A small network was shown many inputs. Here are its activations along a few directions, one row for each input.
In each table, some parts of the input vary, and every possible input appears once, in random order.
Descriptions start from the smaller parts, as in this example, which fits no table here: one of 6 places along a line, together with either a single point or one of 9 places along a line or (one of 2 separate values, together with one of 5 places around a ring).
Shared parts are said once, and a part with two or three values counts as separate values.
(in the rows, 128 means zero)

Other details of the inputs shift rows strongly along three fixed directions, in all tables alike. That doesn't count.
To show where, the next rows are all for the same input, with only those details redrawn:
[ 73 149 106 134 153  86 111 121 165 119 164 122  86]
[128 100 155 119 128 119 124 132 114 108 119 125 126]
[ 87  99 184  89 115 192 102  88 163  98  61 226  91]
[159 136 155 130 131 138 151 158 121 133 129 143 142]
[132  14 191  93 104 118 105 106  58  68  75 105 139]
[ 99 160  96 147 157  65 129 147 149 130 184  90 108]

Rows:
r1: [ 90 117 145  90 119 156 108  76 191 127  94 198  86]
r2: [145 169  82 149 152  61 149 152 163 173 187  98 133]
r3: [217 146 168 133 133 164 175 183 115 155 121 163 176]
r4: [136  13 182  95 116 102  98 100  57  80  80 117 154]
r5: [114 126 126 145 141  96 133 139 123 117 153 106 111]
r6: [148 157 118 143 161 121 156 164 147 147 154 102 143]
r7: [178 108 147 128  85 140 147 146  61 135  98  93 161]
r8: [202 125 129 141 122 164 167 178  68 139 125  92 179]
r9: [113 144  72 131 114  81 116 130 128 134 166  65 113]
r10: [ 79 137 123  95 115 179  87  90 160 114  98 216  95]
r11: [109  87 159 110 109 141 113  93 136 109  83 150  91]
r12: [153 167  94 136 150 146 136 151 127 159 161 109 154]
r13: [ 73 145  83 104 117 136  86  81 187 139 124 181  87]
r14: [146 164 126 146 145 111 154 167 138 144 161 123 132]
r15: [116 117 117 134 159 100 121 130 146 140 146 101 143]
r16: [ 63 157  88 111 141 156  94  99 175 121 127 148  88]
r17: [193 133 151 149 142 159 181 177 114 147 125 114 164]
r18: [ 64 145 115 116 165 139 108  93 200 127 130 159  93]
r19: [139 176 136 158 144 113 162 159 128 147 155 125 128]
r20: [144 105 145 163 107 118 128  73 133 101 116 121 160]
r21: [169 200 169 145 144 236 185 164 187 173  88 229 140]
r22: [ 66 145  84 133 127 108 100 112 132 111 154 122  85]
r23: [134 184 111 149 126 129 149 155 106 148 149 126 135]
r24: [105 153  59 128 124  74 114 120 143 144 182  77 113]
r25: [185 159 149 122 105 200 155 169 111 149 104 185 159]
r26: [156  37 153 141  73 118  85  51  48  71  85  80 179]
r27: [ 73 143  75 130 113  99 101 101 145 122 147 104  80]
r28: [155  51 138 106 101 114 101 124  45 102 105 104 171]
r29: [102  85 132 135 125  51 116 103  93 108 132  47 108]
r30: [111  92  90 144 133  64 125 132  54 109 153   7 146]
r31: [182 206  98 150 149 183 158 179 156 199 157 161 175]
r32: [223 122 179 122 107 164 173 170 108 155  99 140 169]
Question: The inputs of r27 and r11 match in every part but one. If r26 is changed in the same way as r27 into r11, which row does it become?
Answer: r20
Question: Describe the family of inputs behind these rows.
Answer: one of 2 separate values, together with either a single point or (one of 3 separate values, together with one of 5 places along a line)
Question: Which other rows does r32 become when the choice among 3 separate values takes its other values? List them by row number.
Answer: r6, r14
Question: Which other rows does r15 become when the choice among 2 separate values takes its other values? List them by row number.
Answer: r31

Rows:
r33: [166 129 170 118 135 203 156 140 133 168  79 191 164]
r34: [196 201  79 182  95 148 134 114 133 150 176 128 196]
r35: [ 94 179 128 158 132 136 115 134 154 115 133 188  82]
r36: [136  53 163  90 132 138 104 141  91 106  99 140 161]
r37: [130 100 116 137 142  67 135 160  61 107 155  77 147]
r38: [168 189  65 187 109 153 121  97 146 143 164 140 184]
r39: [ 99  89  79  70  74 166  85 108  71 119  81 104 113]
r40: [127 150 104 132 110 227  98  67 159 110 103 182 160]
r41: [184  98 106 156  95 162 121  96  76 112 110 113 216]
r42: [ 61 181  85 126 178 101 112 137 158 115 191 120  86]
r43: [181 170 134 129 120 112 157 175 120 154 166 161 153]
r44: [105 152 163 114 105 168 128  87 162 138  85 213 101]
r45: [169 120 128 160 134  69 161 149  65 146 152  56 163]
r46: [141  77 175 110 112 153 149 119 112  96  76 142 130]
r47: [172 169 123 122 166 143 145 201 145 159 177 131 163]
r48: [148 156 131 136 149 146 142 139 169 187 117 164 151]
r49: [ 61 111 107 149 147  77 111 115 136  85 170  35  80]
r50: [166  97 193 131  87 134 127 140  59  94  96 137 138]
r51: [147 161 133 134 158 154 141 145 169 185 123 152 154]
r52: [ 99 140  82  74  72 219  97 106 125 146  58 192  98]
r53: [105 149 189 120  80 190 122  93 185 100  74 218  73]
r54: [172 201 154 164 110 135 168 153 127 166 126 139 141]
r55: [ 81  95  98 127 129   6  81  82 134 133 178  38 112]
r56: [ 76  80 161 124 117 139  96 110  95  77  85 151  99]
r57: [ 77 132 101 112 161 115 107 107 213 119 162 115  75]
r58: [178 179 130 150 124 113 167 155 141 192 162 135 153]
r59: [157 190 132 142 115 111 173 147 165 141 158 141 115]
r60: [ 50 169 107 144 159 126 106 131 159 109 145 151  80]
r61: [170  87 169 109 136 154 145 135  83 141 105 102 173]
r62: [ 60 125 142 103 142 175 115  84 194  96  85 192  68]
r63: [120  38 154  98 113 105  90  80 141  88  92 122  99]
r64: [ 59 147  94 141 152  84 103  85 178 152 150 143  85]
r65: [159  57 172 108 108 132 131 106 112 102  89 137 125]
r66: [ 50 123  95 156 159  57 106 102 113 113 149  39  98]
r67: [ 91 155 114 132 153 133 131 115 173 165 122 166 116]
r68: [ 70  59 138  95 101  66  92  62 144  79 121 108  75]
r69: [107  50 148  83 109  74  70  95 103  82 122 122 117]
r70: [169  55 164  97 125 131 123 156  78 115  98 137 177]
r71: [146  55 169 100 124 155 138 121 117 104  86 130 135]
r72: [ 76 167  88 127 179  98 105 113 199 157 171  99 106]
r73: [ 64 176  77 150 159  66 104 121 152 118 187 138  74]
r74: [ 71 154  84 122 171  97 124 118 205 120 184 101  73]
r75: [122  63 163  94 130 143 117 135  81 103 103 148 150]
r76: [173 178 131 143 156 152 185 178 152 142 166 109 137]
r77: [157  48 164  97 116 132 127 119 129 106  79 125 139]
r78: [ 90 184  97 152 161 109 146 126 163 161 141 137 114]
r79: [160  64 171 116 119 123 111 102 103 141  87 129 157]
r80: [136 199 126 178 137 127 155 141 142 165 131 141 119]
r81: [163 152 127 131 144 138 164 185 119 155 148 167 160]
r82: [181 183 138 139 121 117 161 176 113 143 158 158 145]
r83: [182  58 165 105 126 142 141 146 117 116  95 105 162]
r84: [157 112 138 169 133 102 161 176  88 110 148  35 143]
r85: [202 156 144 129 113 120 162 159 169 162 143 139 145]
r86: [ 71 175  33  87 108 153  88 119 134 145 150 102  79]
r87: [172 118 142 178 115  86 160 163  89 110 146  56 134]
r88: [148  49 163  96 120 116  95 121  86 101  99 146 146]
r89: [153 177  76 167 120 189 125 100 151 137 139 153 186]
r90: [110  96  85  77  43 139  75  87  74 123 105 107 100]
r91: [176  97 123 136 134  60 140 172  54 122 168  78 166]
r92: [ 52  96 126 113 143 103 105  82 122 107 104 105 107]
r93: [ 58 161  97 127 166 111 110 129 151 113 156 149  90]
r94: [186 179 126 164 138 118 186 170 144 148 160 124 132]
r95: [158  95 125 116 153  81 140 180  58 117 179  49 172]
r96: [ 92 186 137 138 154 176 132 119 168 141 115 150 102]
r97: [158 123 129 140 155  89 162 157  70 138 159  31 169]
r98: [161 138 192 141 102 223 170 152 152 127  63 205 128]
r99: [ 56  45 128  97 130  86  92  67 148  80 105 112  78]
r100: [179 119  59 124  71 104 119 157  36 159 151  40 151]
r101: [124 150 192 113 125 251 130 145 144 115  76 231 114]
r102: [124 195 118 172 148 135 162 150 145 167 123 136 127]
Question: Describe the family of inputs behind these rows.
Answer: one of 5 places along a line, together with either one of 2 separate values or (one of 3 separate values, together with one of 4 places along a line)
Question: The inputs of r36 and r70 match in every part but the place on the line of 5. If r93 is changed in the same way as r36 into r70, which row does it become?
Answer: r37
Question: The inputs of r42 and r82 match in every part but the place on the line of 5. If r40 is changed in the same way as r42 into r82, which row does it become?
Answer: r34
Question: Which other rows does r100 become when the choice among 2 separate values takes its other values? List them by row number.
Answer: r38

Rows:
r103: [141 105 162 110 131 153 117  96 154 119 114 147 147]
r104: [ 85 109 154 125 170  98 123 131 151 110 119 160  96]
r105: [146 152 110 136 160 119 155 201 127 129 171 110 125]
r106: [163 138 132 104 133 185 139 156 114 175 114 167 165]
r107: [126 105 139  88 109 149 124 138 117 155  93 159 121]
r108: [ 55 142 133 127 168  74 119 112 169 114 153 146  77]
r109: [102 132 152 135 111 203 135 118 130  89  75 175 111]
r110: [ 75  66 118 116 133  38 101 106 144 100 145  70  97]
r111: [123 129 132  92 123 171 107 117 121 152 106 157 143]
r112: [152 107 137 114 116 163 117 127  76 146  99 116 177]
r113: [149  53 139 148 110 131 123  94  75  82 106  66 191]
r114: [155 160 126 102 100 169 135 143 140 158 105 153 125]
r115: [170  84 146 162 116  63 155 109  68 124 119  47 162]
r116: [142 116 131 147 102  61 101  92 113 109 136 166 145]
r117: [154 109 169  96 112 177 143 161  77 117  86 152 138]
r118: [167 135 127 126  75 146 110 132  74 134 115 196 162]
r119: [163 160 151 171 143 110 170 164 109 129 153 100 137]
r120: [165 153  89 131 152 131 147 163 136 153 179 103 155]
r121: [ 68 134  78 128 101 123 111  85 139 116 119 114  91]
r122: [165  66 150 115  79 123 118 118  66 105  96  62 145]
r123: [165 144  85 136 165 135 143 177 147 152 168 111 152]
r124: [108 105 129 108 151 170 106 110 187 118 109 188 118]
r125: [165  95 123 124 146 117 130 134 116 124 156  91 153]
r126: [164  76 134 105  98  94 135 155  45 144 126  68 152]
r127: [148  95 124 150  89 116 138 108 105 104 114  74 144]
r128: [169 118 156 111  81 178 137 136  86 163  85 148 146]
r129: [180 182 128 138 140 173 155 152 172 160 149 160 164]
r130: [ 75 181  73 142 138 158 104 108 155 154 132 145 133]
r131: [ 72 176 133 129 142 146 120 125 191 117 143 178  71]
r132: [165 178 158 140 164 156 179 196 165 145 135 180 133]
r133: [ 76  78 145  92 128 118 101 112  99  71 117 117  91]
r134: [ 93 165  76 154 111 133 126 106 170 126 137 117 101]
r135: [123 163  94 152 184  74 139 138 180 166 189 119 135]
r136: [192 127  96 153  80  79 129 142  59 107 185  93 168]
r137: [ 93 159 117 180 170  33 133 140 122 133 184  60 105]
r138: [ 75 138 126 118 124 155 107 115 113 107 108 146  84]
r139: [136 164  96 127 110 105 135 144 153 142 153  96 116]
r140: [171 117 146 128 131  68 166 147 113 154 144  96 145]
r141: [188 174 128 156 106 140 163 151 145 155 140 121 142]
r142: [147 141 157 180 152  99 171 144  92 127 126 100 145]
r143: [138 106  94 105 155 145 114 140 126 139 129 126 135]
r144: [182 102 143 132 146 111 148 143 112 134 149  95 171]
r145: [184  89 187 116 123 136 159 152 126 151  86 159 155]
r146: [181 142 157 161 102 174 173 124 140 141  93 156 154]
r147: [ 82 115 124 146 132 133 109  61 158 102 117 130 136]
r148: [ 90 127 128 108 128 101 124  96 189 127 135 145  83]
r149: [112  53 169 108 133 118 116 138 100  78 104 116 118]
r150: [130 167  71 113 157 132 133 143 148 160 167 121 132]
r151: [138 156 143 146 120 187 157 165  85 145 100 155 144]
r152: [ 60 137  87 129 106 117 101  88 131 134 119 121  92]
r153: [136  84 178 131 144  74 129 137  76 103 123  84 135]
r154: [102 151 130  97 138 167 129 148 140 121 116 180  96]
r155: [103 106 119 102  91 142  99  89 112 115  92 119 101]
r156: [157  83 168 123 139 115 123 114 116 129 111 119 177]
r157: [139 169  66 132 136  73 143 162 131 168 187  72 109]
r158: [159 170 170 130 121 153 147 129 190 177 102 201 121]
r159: [ 49  98 100 107 151  68  92 145  96 109 147  87  95]
r160: [141 114 121 124 108 187 130 109  92 119  83 134 175]
r161: [ 95 190  94 129 138 185 102  98 202 137 140 166 115]
r162: [173 108 157 129 115 180 128 111 124 122 103 136 174]
r163: [ 85 182  96 145 146 100 127 156 113 149 162 103 106]
r164: [110 200  98 200 167  90 169 150 154 132 182  92 114]
r165: [192 162 121 131  74 168 128 147  95 139 129 204 168]
r166: [126 107 117 107 131 144  99 102 130 115 131 112 136]
r167: [164 139 192 131 136 155 155 158 119 125 110 157 135]
r168: [141 167 154 169 125 191 168 146 137 119 119 168 128]
r169: [106  54 148  91 130 120 111 149  68  89 102 101 123]
r170: [ 83 133 143 133 146 140 102  58 187 131 105 176 114]
r171: [115 133 134 140 140 133 109  82 168 125 130 128 137]
r172: [173 149 126 146 112 208 148 135 127 135 108 151 191]
r173: [121 134 108 100 131 160 109 110 131 139 128 138 132]
r174: [156 135  99 124 135 102 148 172 136 145 156  90 126]
r175: [127  54 155  96  99 108 116 101 115 102 107 113 115]
r176: [124 128  84 118 124  66 131 140 124 127 175  57 111]
r177: [ 66 121 132 115 146 114 110 116 160  93 146 147  78]
r178: [ 96 130 145 109 115 125 109  85 187 123 107 165  87]
r179: [118 129 117 132  85 120  83  75 146  86 124 195 107]
r180: [ 54 127 130  97 130 129  91 114 113 112 110 147  80]
r181: [118 163  64 139 176 112 119 161 150 176 178 114 126]
r182: [131 201  99 178 151  51 155 133 173 180 180  93 110]
r183: [ 93 108 122 107 129 124 109 106 180 119 118 157  83]
r184: [ 88  68 128 110 101  76  87  83 123  93 124  78  91]
r185: [143  87 154 120 162 137 128 127 157 137 101 164 151]
r186: [151 117 186 137 112 185 141 142 113 109  94 157 127]
r187: [ 57 153 130  92 137 162 104 128 145 127 107 201  78]
r188: [126 149 128 144  98 115  90  80 158 106 131 205 108]
r189: [115  62 111  94 116  87 112 126  90 118 123  74 116]
r190: [163 119 151 166 140 131 147 107 111 143 112 118 193]
r191: [177 157 128 143 168 160 164 170 183 162 144 169 160]
r192: [156 138 138 132 136 116 151 172  87 115 152  82 133]
r193: [ 61 105 111 132 121 122 106 105  93  84 118  94 100]
r194: [120 199 109 157 184  82 165 177 168 144 198 115 104]
r195: [147 153 102 121 112  93 135 160 105 166 152  78 133]
r196: [ 79  76 148 115 111 127  92 102  83  64 108  90  94]
r197: [ 95 139 113 104 121 190  98  85 140 127  99 167 122]
r198: [187 110 157 149 104 111 148 129 109 137 116  88 149]
Question: Describe the family of inputs behind these rows.
Answer: one of 6 places along a line, together with either a single point or (one of 3 separate values, together with one of 5 places along a line)
Question: The inputs of r165 and r118 match in every part but the place on the line of 6. If r157 is changed in the same way as r165 into r118, which row does it become?
Answer: r126
Question: The inputs of r115 and r121 match in every part but the place on the line of 6. If r142 is changed in the same way as r115 into r121, which row does it become?
Answer: r193
Question: The inputs of r166 and r173 match in every part but the place on the line of 6. If r120 is changed in the same way as r166 into r173, which row does it become?
Answer: r150
Question: Which other rows does r194 become when the place on the line of 6 takes its other values? List them by row number.
Answer: r108, r133, r154, r177, r187
Question: Which other rows does r113 become when the choice among 3 separate values takes its other values? List them by row number.
Answer: r127, r168
Question: Which other rows does r190 become when the place on the line of 6 takes its other values? List them by row number.
Answer: r113, r130, r147, r160, r172
Question: Which other rows does r181 become when the choice among 3 separate values takes its other values? List them by row number.
Answer: r107, r159
